Each row below holds a small network's activations on one input, seen along a few directions.
Each table varies a few parts of the input and shows all the possible inputs, shuffled.
A made-up example of a description, with smaller parts first: one of 8 places around a ring, together with either a single point or one of 9 places along a line or (one of 2 separate values, together with one of 6 places along a line).
Shared parts are said once, and a part with two or three values counts as separate values.

Other details of the inputs shift rows strongly along three fixed directions, in all tables alike. That doesn't count.

A family of inputs:
row 1: 27  15  -4  -2  -21  10  -6  -23  -5  -23  6  -3  -3
row 2: 6  35  20  1  3  -3  -1  9  3  -23  -3  -16  6
row 3: 24  29  31  5  -4  3  6  2  14  -17  -13  -20  17
row 4: -10  -26  -34  -3  -12  9  -12  -19  -18  -1  19  23  -14
row 5: -46  35  -16  -7  28  -13  -14  23  -22  -14  9  1  -3
row 6: -16  -11  -2  -2  19  -13  -5  24  -9  13  1  7  -9
row 7: 20  8  11  9  -9  6  3  -9  13  -4  -1  -1  -8
row 8: 12  -24  14  3  -1  -1  -4  21  7  23  -13  -1  -8
row 9: -3  26  18  -1  -3  2  0  12  8  -17  -4  -14  4
row 10: -18  4  -13  1  17  -8  -6  -2  -18  -9  12  10  7
row 11: 1  -19  4  -3  9  -6  5  11  4  24  -16  -3  0
row 12: 8  -21  -22  -3  -24  9  4  -33  -4  -8  12  11  -4
row 13: 21  -32  24  6  -8  2  7  18  15  21  -14  -1  -5
row 14: 9  -7  -18  -2  -12  6  3  -37  -8  -16  13  7  6
row 15: 5  31  18  7  14  -4  3  2  11  -6  -5  -9  6
row 16: 32  -14  -7  5  -26  19  -1  -34  -4  -11  10  8  7
row 17: 11  -30  17  3  -13  5  9  16  19  28  -15  -7  -1
row 18: 27  17  0  6  -19  11  12  -41  13  -13  4  -6  5
row 19: -19  -26  2  3  6  -2  -4  27  -3  23  -2  5  -9
row 20: 8  -22  9  -3  -6  -2  7  13  12  26  -18  -7  -8
row 21: 14  36  24  4  -10  0  13  -2  27  -6  -11  -22  3
row 22: -10  -6  -3  1  9  1  1  4  -2  6  1  0  12
row 23: -7  32  5  -8  5  -7  3  5  4  -13  -3  -16  4
row 24: -14  -23  -32  -2  -10  4  -6  -21  -20  -8  23  23  -12
row 25: 19  -4  12  3  -4  2  -3  1  5  6  -10  -4  5
row 26: -28  -17  -13  0  21  -8  1  8  -8  10  4  11  7
row 27: -2  16  1  4  -6  4  3  -7  6  -7  5  3  -10
row 28: -23  -23  -9  -4  12  -6  -4  21  0  26  -6  5  -6
row 29: -12  13  -8  -3  -2  2  1  -7  0  -16  8  -2  8
row 30: -15  34  6  -8  8  -7  -4  11  -4  -17  2  -10  -2
row 31: 8  -18  7  1  9  -6  0  13  -1  22  -14  2  -3
row 32: 16  -22  -18  3  -21  17  -7  -24  -11  -9  19  16  -3
row 33: -32  27  -11  -8  30  -16  -3  8  -13  -9  5  -2  9
row 34: 15  -25  15  1  5  -8  5  11  6  24  -15  2  -4
row 35: -28  8  -26  -5  19  -4  -9  -3  -17  -5  10  9  8
Description of these inputs: one of 5 places around a ring, together with either a single point or one of 6 places around a ring.
The inputs of row 13 and row 26 match in every part but the place on the ring of 5. If row 7 is changed in the same way as row 13 into row 26, which row does it become?
Answer: row 18

A family of inputs:
row 36: -3  33  21  0  11  -8  -4  21  1  -13  -7  -15  1
row 37: 3  42  25  6  6  -3  -4  19  6  -15  -6  -18  3
row 38: -12  -17  -20  -3  1  0  -6  -10  -15  -2  11  11  1
row 39: 17  11  -10  -4  -16  8  -6  -23  -10  -21  12  5  -6
row 40: -35  -3  -27  -3  22  -11  -8  -1  -22  -5  14  17  4
row 41: 5  -37  -1  7  -1  1  5  2  4  26  -5  11  -2
row 42: -28  15  9  1  39  -18  -1  31  1  17  -11  -5  7
row 43: -13  -39  -14  1  7  -3  -2  8  -7  20  6  15  -3
row 44: -19  -30  -13  3  8  0  -7  12  -12  17  7  17  -6
row 45: -32  4  -26  -2  6  -4  -7  1  -13  -4  19  16  -18
row 46: 9  13  -15  -3  -5  4  1  -31  -9  -17  10  4  6
row 47: -36  31  -25  -7  6  -1  -5  -7  -11  -23  18  -1  1
row 48: 7  -31  6  5  0  -1  0  14  2  20  -2  11  -14
row 49: 35  -19  9  0  -37  14  18  -25  25  8  -11  -7  -9
row 50: -20  -3  -22  -6  -8  5  -4  -7  -6  -6  13  9  -10
row 51: -6  -14  -2  0  0  -3  12  -5  12  19  -4  3  -9
row 52: 5  -6  13  0  -2  2  0  14  6  4  -6  -5  1
row 53: 12  39  23  1  1  -2  -5  14  9  -13  -10  -18  1
row 54: 5  -28  11  4  5  -4  8  13  10  22  -10  3  0
row 55: 2  -3  -19  -2  -7  7  -7  -18  -10  -8  10  7  3
row 56: 24  39  -4  -2  -17  10  3  -46  -1  -42  10  -7  14
row 57: -12  23  18  3  26  -12  4  19  8  2  -9  -11  11
row 58: 18  22  26  -2  -8  4  -2  11  12  -7  -15  -20  6
row 59: 1  7  18  -3  7  -7  2  23  6  8  -14  -17  7
row 60: -9  5  13  1  20  -11  1  26  7  15  -16  -9  5
row 61: 18  -33  1  -3  -15  6  2  0  0  14  -6  4  -7
row 62: 16  7  -10  5  -12  11  4  -36  -1  -15  11  6  6
row 63: -8  3  -21  -4  4  -2  -3  -15  -16  -10  12  9  4
row 64: 13  -6  16  -2  -9  3  1  8  6  1  -10  -8  1
row 65: 42  -26  19  6  -32  16  9  -13  18  12  -11  -8  1
The inputs of row 44 and row 37 match in every part but one. If row 50 is changed in the same way as row 44 into row 37, which row does it become?
Answer: row 45
What is each input in this table made of?
Answer: one of 5 places along a line, together with either a single point or one of 5 places around a ring
A walk changes only the place on the line of 5. It starts at row 56 and steps to row 40. List the rest of the walk in order.
Answer: row 38, row 64, row 36
List by row number the other rows that have the place on the line of 5 in common with row 43.
Answer: row 38, row 47, row 55, row 59, row 65
List by row number the other rows that have the place on the line of 5 in common with row 51.
Answer: row 42, row 46, row 56, row 57, row 62

A family of inputs:
row 66: 18  15  22  4  9  -5  7  2  9  -1  -13  -12  13
row 67: 7  14  -6  2  -5  4  6  -26  2  -13  7  1  5
row 68: -26  -26  -26  -2  13  -4  3  -7  -10  15  8  14  6
row 69: 26  16  20  5  -9  4  3  -3  11  -6  -8  -11  2
row 70: 3  -2  -16  -5  -18  11  -11  -14  -15  -20  15  7  -2
row 71: -4  14  6  3  7  -3  0  7  5  0  -2  -3  -3
row 72: 14  -5  -15  -5  -21  12  -11  -20  -16  -23  14  7  2
row 73: 3  -27  -19  -2  0  3  1  -21  -11  4  6  13  11
row 74: -12  2  12  5  25  -13  4  20  4  16  -11  -4  6
row 75: -12  23  3  -2  0  -2  -4  10  2  -9  3  -6  -10
row 76: -32  31  -5  -4  31  -13  -3  12  -9  -10  1  -9  22
row 77: -1  -8  16  2  1  -3  0  24  9  16  -9  -3  -12
row 78: 22  -21  15  -4  -32  11  6  4  17  11  -12  -10  -13
row 79: -2  -10  14  -3  -6  0  -1  24  7  10  -10  -8  -6
row 80: -26  48  -2  -3  19  -10  4  -1  2  -19  4  -10  7
row 81: -9  -25  -22  -3  -5  3  8  -19  0  11  5  10  -1
row 82: 3  -7  8  3  6  -2  -8  17  -6  5  -2  4  -5
row 83: 40  19  6  3  -20  12  -1  -30  1  -27  3  -4  7
row 84: -24  -22  -25  1  12  -3  -14  8  -22  7  17  23  -13
row 85: 11  -29  16  5  -6  -2  12  14  21  34  -16  0  -18
The inputs of row 67 and row 74 match in every part but one. If row 68 is changed in the same way as row 67 into row 74, which row does it become?
Answer: row 76
What is each input in this table made of?
Answer: one of 4 places along a line, together with one of 5 places along a line
Change only the place on the line of 5 in row 80. List by row number the other rows that result.
Answer: row 75, row 78, row 81, row 85
